[[ 18   4  25 -12 -18   3 -11  -4   6   4   4 -27 -16]
 [  0  10  -4   3  10   0  13   2 -34   9   3  10  24]
 [ -7 -15   0  -2  34  -1  -8   3   2   7   8  -2 -20]
 [ -8  -2   4  -3   9   5  23  -6  46  -4   5  13  10]
 [ -6  -7 -11   0 -30   2  10  -3  54   7  11  30   8]
 [  1 -29  24   6   6   1   4  -4  -5   0 -11 -21  10]
 [-19   4 -12  -5   6   4  20   2  31  -2 -14 -12  -2]
 [  4  -2  13   1  -8   6  15   3  -1 -11   0   6   8]
 [-19  10  10   1  41   1  18   4  20   4   3  -5   9]
 [ -6   0  15  -5 -10   3  14  -6   8   7  10  18  -5]
 [-12 -13 -28  -1  17   2 -10   9  21  -6  -7 -12  -2]] result: 9

[[-18  35 -25   6  12 -18 -24 -35 -20  -4   2 -37 -35   4  -9 -25]
 [ 22 -38  11 -26 -28  22  -6   8   9   5 -34   8  18 -40   4  13]
 [ -8   3  13  -2  -3 -15  34   8 -26  31  18 -24  14  12   7  -3]
 [ -7  20 -25  17   9   3  -8 -11  -3 -14  38 -16 -16  42  23  19]
 [-15 -18 -12  -8 -10  -9   9 -34  10   1  31  -1  -9  33  11 -10]
 [ 29 -38  -5 -41 -29   9 -40   0  32 -26  45 -32 -21  39 -31   8]
 [-21 -16  10 -29 -21 -26  14  -4 -25  30 -31  16 -23 -27  10 -23]
 [ 26  39 -20  23   6  26 -31  30  32 -14  -3   5  17 -22 -21  25]
 [-28  10  -7   6  16 -39 -43 -21 -42 -23 -22 -26   6 -29  12 -42]] result: -23

[[  7  10   2 -13   7 -14 -23  -1  15  13   0  11 -55 -12 -22]
 [  3   2  18  -6   6  17 -20  13  43  33  -3  -4  -5  -5 -22]
 [  3  23   2 -13 -18  13  -6  13  15  39  15 -16 -43 -22 -22]
 [  5  46 -20  -8   6  16   7 -26   7  23  15 -19   0 -14 -10]
 [ -7  10   2 -15  26  16  -6  15  15  -3  15 -19  28  39 -22]
 [  0  10 -12   1   7  16  -6  37  15  38  17 -27   0   3   9]
 [  7  10   2 -27   7   4 -36  30  20  16  22 -19  -5  -5 -22]
 [ -7  -9   2 -19 -31 -11 -14  13  18  34  15 -21  -8  -5 -11]
 [  3  10   7 -41   7  16  -6  -1  15  -2  15 -19  28   0 -42]
 [  3  29  -7 -13   7  19   9 -26  15  16  15 -24  33   1 -22]
 [ 18  20  -1 -13  14  29   5  24   2  -3  30 -19  19  -8 -19]
 [  3  10   3 -21   8  23  -6  13  23  16  15 -19  38   0 -29]] result: -22

[[  3  -2  -6  -9 -21  -1  41  33 -10  13 -14  11 -18 -11]
 [-36 -10 -37 -16   2  -8   6   7 -26  -6 -20 -24  15   8]
 [ -6   1 -14 -16   5  -6  13   9   1  -7  -4 -16 -32   8]
 [ 28  19  -7  26  21  31  11  25 -22  -2 -21   4   5   7]
 [-12 -22  30 -27 -18 -11  24  31  18  -5  -1  -1  13   8]
 [-35  11  13  -4  11 -27 -30 -24   2  -9   2 -28 -10 -20]
 [  2 -38   7 -31  24 -15  -1   6  19 -22  -2  11 -24   7]
 [  7  -9  -2 -27  29   3  -4 -11 -16   4   1  23 -11 -21]
 [-30  20  15  23   3 -21  12   6  -2  -5   8 -25  29   7]
 [-12   2 -16   3 -28 -10  -6  -7 -11  -4  -3 -35 -43  -3]
 [  3   9   9  17  -9  -6  -7   6 -30 -11  19 -12  -4  32]] result: 7

[[ 15  -2 -15 -55   9  27  13   5  16 -11  18 -17  -1  -8  31  36]
 [  4  -3   4  21 -22   6  29 -25 -18 -13  11 -51 -22  41 -13 -37]
 [ 17 -20  42  29  26  16 -11   8  21  41 -26 -25  43  -6 -47  21]
 [-27  30 -17  25  24  25 -10 -19   3 -51 -13 -41   8   6  14  32]
 [  4 -20   9   2  28  45  26  41 -56  -8  33  11 -39  30 -33 -29]
 [-14  27  -2  56  15 -56  15  39  32  -6   7   8  -3  -9 -19  -2]] result: 32

[[  0  -8  19 -37  41 -49  41  -5  14 -31   5  35  25  42 -36  54]
 [-15  37  -8  -8  -1  -5 -48 -29 -27 -13  -9  45  19  20  15 -30]
 [ 43 -39  26 -48 -32  36  33  33  36  34 -31 -39 -54 -50 -40 -30]
 [ 42  27 -15  42 -34  -5  -4 -50  10  23  15  35 -15   7   9 -23]
 [-35 -25  36 -54  32 -17 -38 -20  57  39  -8  48  47  29  51   3]] result: -30

[[-29 -51  11  37 -38 -10  40  46]
 [ 40 -14   2 -17 -16  12 -31 -17]
 [-26  20 -19  -3  -7  -4 -30  25]
 [ 50  16 -11 -14  -8  17 -22 -28]
 [-16   3  -7   8  23  38  -3  -3]
 [-17 -10  23  19  12 -20 -29 -12]
 [ 11 -25   1   4  -6  31  11   0]
 [ -6  16 -12 -43   6  -6 -27  10]
 [-10  -8  25   7  17 -24 -21 -17]
 [ -2  11  -6   2  28  35   2 -17]] result: 10

[[-27  17  16  36  16  10  28   3]
 [ 10  -3  14  -2  18 -31 -18  38]
 [ 12  -5  41  15  -3 -10   5   1]
 [ -9 -47  -8   1  20  -8  39   3]
 [ 29 -36 -26 -10   1  -4   4  -6]
 [-16 -10  -5  31 -36 -33 -19 -12]
 [ 21 -23  36   2 -12 -15   5 -25]
 [ -2 -10   8  -7 -10  31  20 -15]
 [ -7  21 -10  -2  -8   9 -12  17]
 [ 20  11  -7   0  20  -7   1  38]
 [-35  28   5   7   8   8  23  -3]] result: 17
---
22  -38  37  -35  50  -32
41  -45  13  -6  8  1
yields 37

9  -48  18  2  -17  -36
-8  57  -15  -51  10  -34
10  25  46  -4  8  -34
yields -15

0  -7  0  39  -2
2  -8  -1  45  -1
-4  -3  0  19  9
yields -1

19  33  -3  44  51
-14  -26  42  11  7
-16  -18  49  17  0
yields 42

46  -8  15  28  -30  22  -8
40  35  58  49  -5  28  45
yields 15

8  -20  -4  17
-20  43  -23  27
yields -4

26  4  11  3  2  0  4
35  0  -30  0  30  -21  8
-50  -1  25  -29  -4  3  13
yields -30

-12  -30  6  1  30  -6  -14
-13  -8  3  18  -7  -30  -52
9  -22  -9  38  27  13  7
yields 3

5  50  27  8  4
5  8  27  46  4
yields 27
---
[[ -84.99   74.44 -137.10  216.37   80.37]
 [ -98.13 -102.55   70.22   91.32  -35.85]] --> 74.44

[ 11.411   3.728  -2.476 -16.324] --> 3.728

[[ -1.17 -16.95   7.98  12.80 -11.35 -21.52 -13.22]
 [ -5.58   3.37   0.03 -10.53  -0.44 -16.57  10.04]] --> -16.95

[-0.160 -0.052  0.133  0.048  0.031] --> -0.052

[-19.455   3.666  -6.260   2.451  17.867 -13.871] --> 3.666

[[-146.146  180.113  104.862   75.118]
 [-136.247  144.832   84.484   56.912]] --> 180.113

[ 0.016 -0.160 -0.040 -0.189 -0.129 -0.136  0.163] --> -0.160

[[ 1.7 -0.7  0.1 -0.6]
 [ 1.8 -2.1  0.4  0.5]
 [ 1.6 -0.7  0.0 -0.6]] --> -0.7

[  97.9 -160.7  106.7   64.4] --> -160.7

[[ 19.24   5.06  -1.94  12.86   2.19   8.06  -7.78]
 [ 10.55   0.39  15.09 -14.79   9.89   7.88 -10.58]] --> 5.06
---
[114.55, -129.72, -109.08, 123.54, -94.78, 137.43] ⇒ -109.08

[[0.115, 0.033, 0.052, -0.010, -0.069, 0.049],
 [0.029, 0.098, 0.172, 0.016, 0.011, 0.042],
 [0.153, -0.137, -0.049, 0.116, 0.071, -0.014]] ⇒ 0.052

[9.41, -1.44, 1.06, -15.54, 15.98] ⇒ 1.06

[4.364, 17.602, 8.626, -12.092, -3.470, 1.125, -6.669] ⇒ 8.626

[2.442, -11.731, -8.249, -5.740, -9.841, 18.566, 1.810] ⇒ -8.249

[[9.521, 17.786, 4.533, -16.588, -1.744, 11.343],
 [11.812, 0.148, 6.773, -9.744, 2.792, 9.450],
 [11.572, 1.065, 14.521, -6.198, 8.576, -1.523]] ⇒ 4.533

[-0.049, -0.097, -0.108, -0.002, 0.104, -0.003, -0.118] ⇒ -0.108

[62.78, 124.88, -129.27, -175.08] ⇒ -129.27
---
17  -42  -16  18  9  59  2
-30  31  -13  -15  1  45  17
-> 45

21  -4  -26  -11
-19  29  -12  60
-> -12

27  15  -3  -27  36
11  16  24  7  -48
-> 7

12  -9  9  -44  -10  13  19
-20  8  -15  48  23  -17  -14
-> -17

-6  4  -8  -2  3
-40  -33  -6  -60  16
-> -60

36  -12  -43  13
-8  -21  27  29
-> 27

-7  -8  -5  -18  38
49  8  -37  24  -60
-> 24

24  20  45  1  0  -21  -8
-23  -9  -25  23  5  -9  41
-> -9

-27  -27  4  0  -26
27  -42  24  45  29
-> 45

-38  -2  -11  29  7  -45  57
11  6  3  -32  27  2  21
-> 2
---
15  59  12  29  9 result: 15
15  36  5  -53  -44 result: 5
3  -34  -55  -9  -38 result: -34
16  -4  52  30  27 result: 27
3  -11  -15  15  -55 result: -11
11  -44  -27  -19  3 result: -19
---
[ 16  21 -27  47] ⇒ 16
[-44  49 -16  -8 -36 -20] ⇒ -44
[134  25 851 572] ⇒ 134
[ 520 -449 -964 -298] ⇒ 520
[ 97 954 444 749 351 208 736] ⇒ 97
[ 13 -33  28  30 -13  13 -14] ⇒ 13
[-337  890 -272 -893 -705] ⇒ -337
[35 49 12 95 26] ⇒ 35
[325 605 918 599 444 903 204] ⇒ 325
[  3  36  45  44 -49  40  32] ⇒ 3
---
[-0.13 -0.07  0.00  0.13 -0.11]
0.13
[ -1.72   7.71   2.81  13.09  -3.16 -16.71]
-3.16
[  82.16  -78.84 -154.01   44.56  145.42  -62.32  150.48]
-62.32
[  91.82   -5.77 -102.64  -11.81]
-102.64
[ 0.32 -0.04 -1.91  0.46  1.17  1.06 -0.19]
1.06
[-4.8  7.7  9.9 -9.3]
9.9
[-12.8   5.7  -8.3   9.4]
-8.3
[-0.742 -0.511  1.089  0.436 -0.166  0.876 -1.859]
0.876
[ 0.41  0.97  0.43  0.96 -1.71  1.01]
-1.71
